Questions about the array below. Rows and columns are numbered from 0.
1) The entry in row 1 and column 1?
2) The entry at row 0, column 1?
3) The bottom-left entry?
4) The entry directly below 141?
5) The entry directly below the largest entry?
6) The entry in row 0 and column 2?
7) The entry at row 1, column 2?
8) The entry just left of the largest entry?
[[142 185 128  53 188 112]
 [118  89 129 179  87 141]
 [139 168 128  75 170 115]
 [129  94 156 135 128 131]
 [128 173  92 119 129 125]
 [130 127 128 127 127 128]
 [128  90 160 136 129 131]
 [166 135 148 100  99 142]
 [129 134 122 127 128 128]
 [128 118 137 128 128 130]
 [130 129 129 125 127 129]
 [127  78 170 137 129 133]
 [127 167  96 120 128 125]
 [151 132 142 111 109 136]
 [123 126 125 132 132 126]
 [128  78 167 136 128 131]]
1) 89
2) 185
3) 128
4) 115
5) 87
6) 128
7) 129
8) 53

Read these off the grid that follows.
1) Read off the smallest entry in the last row.
2) Read off the first entry, reading row by row.
3) Read off the bottom entry of the column that holds the largest entry.
4) Read off the top-right entry.
5) Read off the entry directly below 172.
6) Read off the third entry, reading row by row.
7) Read off the second entry from the end, reading row by row.
8) Read off the entry in the bottom-left corner.
[[174,84,48,61,112,89,198,198,207,89],
[111,112,177,173,201,193,160,172,171,192],
[132,95,154,120,200,173,188,192,189,186],
[183,92,47,72,99,73,199,197,204,82],
[211,47,145,148,210,187,118,122,143,202],
[110,109,182,186,195,191,167,170,166,207],
[120,100,188,184,208,200,181,178,171,216],
[98,100,185,183,197,191,176,183,180,198],
[199,55,147,136,207,187,111,118,134,206],
[186,100,56,61,106,89,201,196,194,101],
[189,98,47,61,97,85,204,209,200,97],
[198,86,60,54,116,96,203,201,206,94],
[185,89,54,54,118,83,202,203,199,98],
[110,108,183,183,206,198,181,175,187,198],
[142,93,149,111,191,166,182,181,197,183],
[198,59,144,156,210,197,85,99,120,189]]
1) 59
2) 174
3) 189
4) 89
5) 192
6) 48
7) 120
8) 198

[[127,135,146,113,113,117,139,102,121,176,146,132,131,144,133,132],
[139,141,118,129,137,131,115,132,149,118,111,132,131,128,157,135],
[143,120,157,130,137,135,117,133,120,112,95,123,102,135,124,141],
[128,123,143,97,113,124,147,136,117,122,166,130,101,117,133,135],
[113,129,85,160,146,115,126,125,119,166,125,114,118,123,128,137],
[129,108,140,128,138,129,124,135,123,146,165,146,130,125,119,103],
[129,112,128,100,134,124,110,120,121,160,129,126,143,131,162,119],
[142,122,122,104,127,117,131,124,119,147,99,129,155,126,110,117],
[128,101,115,204,119,119,104,126,137,147,114,105,112,133,153,126],
[121,144,149,88,128,135,140,132,138,133,139,134,140,144,116,141],
[134,131,137,175,111,132,121,118,134,140,146,137,129,129,153,135],
[121,152,125,135,137,125,113,118,141,129,151,131,143,135,154,132],
[128,116,148,108,115,135,128,133,120,99,110,119,144,131,125,124],
[130,101,153,143,117,126,121,133,122,111,110,112,155,125,127,112],
[137,160,115,129,118,120,100,137,139,92,145,135,105,121,100,130]]
Rows and columns are numbered from 0.
The bottom entry of the column that holds the smallest entry -> 115
Report the entry in row 1 and column 0.
A: 139
Report the entry just left of 175.
A: 137
Report the entry just left of the largest entry.
A: 115
Report the entry in row 0 and column 2.
A: 146
The entry directly below the largest entry: 88
Report the maximum.
A: 204
Report the entry at row 0, column 1.
A: 135
The entry at row 0, column 0: 127
Report the bottom-right entry.
A: 130
Report the bottom-left entry.
A: 137
The entry at row 2, column 2 is 157
Report the entry at row 1, column 1.
A: 141
Report the entry directly below 88.
A: 175
Report the top-right entry.
A: 132
The top entry of the column that holds the largest entry: 113
The entry directly above the smallest entry is 143
The entry in row 2 and column 0 -> 143
The entry in row 2 and column 1 is 120
Report the entry directly above the largest entry.
A: 104
The entry directly above 148 is 125
The smallest entry -> 85
Report the entry directly below the smallest entry.
A: 140

m =
[[124,133,145,127,127,129,123,122,133,136,161,130,113,125],
[112,129,123,131,125,124,132,76,124,225,155,125,135,165]]
Rows and columns are numbered from 0.
Report the entry in row 0 and column 0.
Answer: 124
The entry directly above the smallest entry: 122
Report the top-right entry.
Answer: 125
Report the entry at row 1, column 1.
Answer: 129
The smallest entry is 76
Report the entry at row 0, column 2.
Answer: 145
The entry at row 0, column 1 -> 133

Questions about the matrix below. Indices start at 0.
1) Which number is the entry just left of 79?
2) Which number is the entry in the top-right corner?
3) Which number is the entry at row 0, column 0?
4) Which number is the entry just left of 193?
5) Which number is the entry at row 0, column 2?
6) Which number is the entry directly above the smallest entry?
7) Which number is the entry in the bottom-right corner?
[[63,130,142,186,176],
[87,125,132,160,153],
[119,163,163,168,167],
[83,48,46,105,79],
[108,94,93,120,108],
[103,181,165,208,188],
[103,181,165,208,188],
[105,180,186,193,194]]
1) 105
2) 176
3) 63
4) 186
5) 142
6) 163
7) 194

A =
[[174,69,79,175],
[57,157,147,64],
[104,183,191,99],
[93,109,103,77],
[87,178,196,90],
[97,89,90,100],
[211,100,121,204],
[155,166,165,163],
[132,71,58,137],
[57,170,130,66],
[165,140,157,173]]
Indices start at 0.
The entry at row 2, column 1: 183
The entry in the bottom-left corner -> 165
The top-left entry is 174
The entry in row 0 and column 2 -> 79
Give the entry directly above 170.
A: 71
The entry just right of 170 is 130
Give the entry in the top-right corner.
A: 175
The entry in row 1 and column 0: 57
Give the entry in the bottom-right corner.
A: 173
Give the entry at row 0, column 1.
A: 69
The entry in row 1 and column 2: 147
The entry at row 2, column 0 -> 104
Give the entry just right of the largest entry.
A: 100
Give the entry directly above 204.
A: 100
The entry directly above 132 -> 155
The entry directly below 137 -> 66
Give the entry in row 1 and column 1.
A: 157
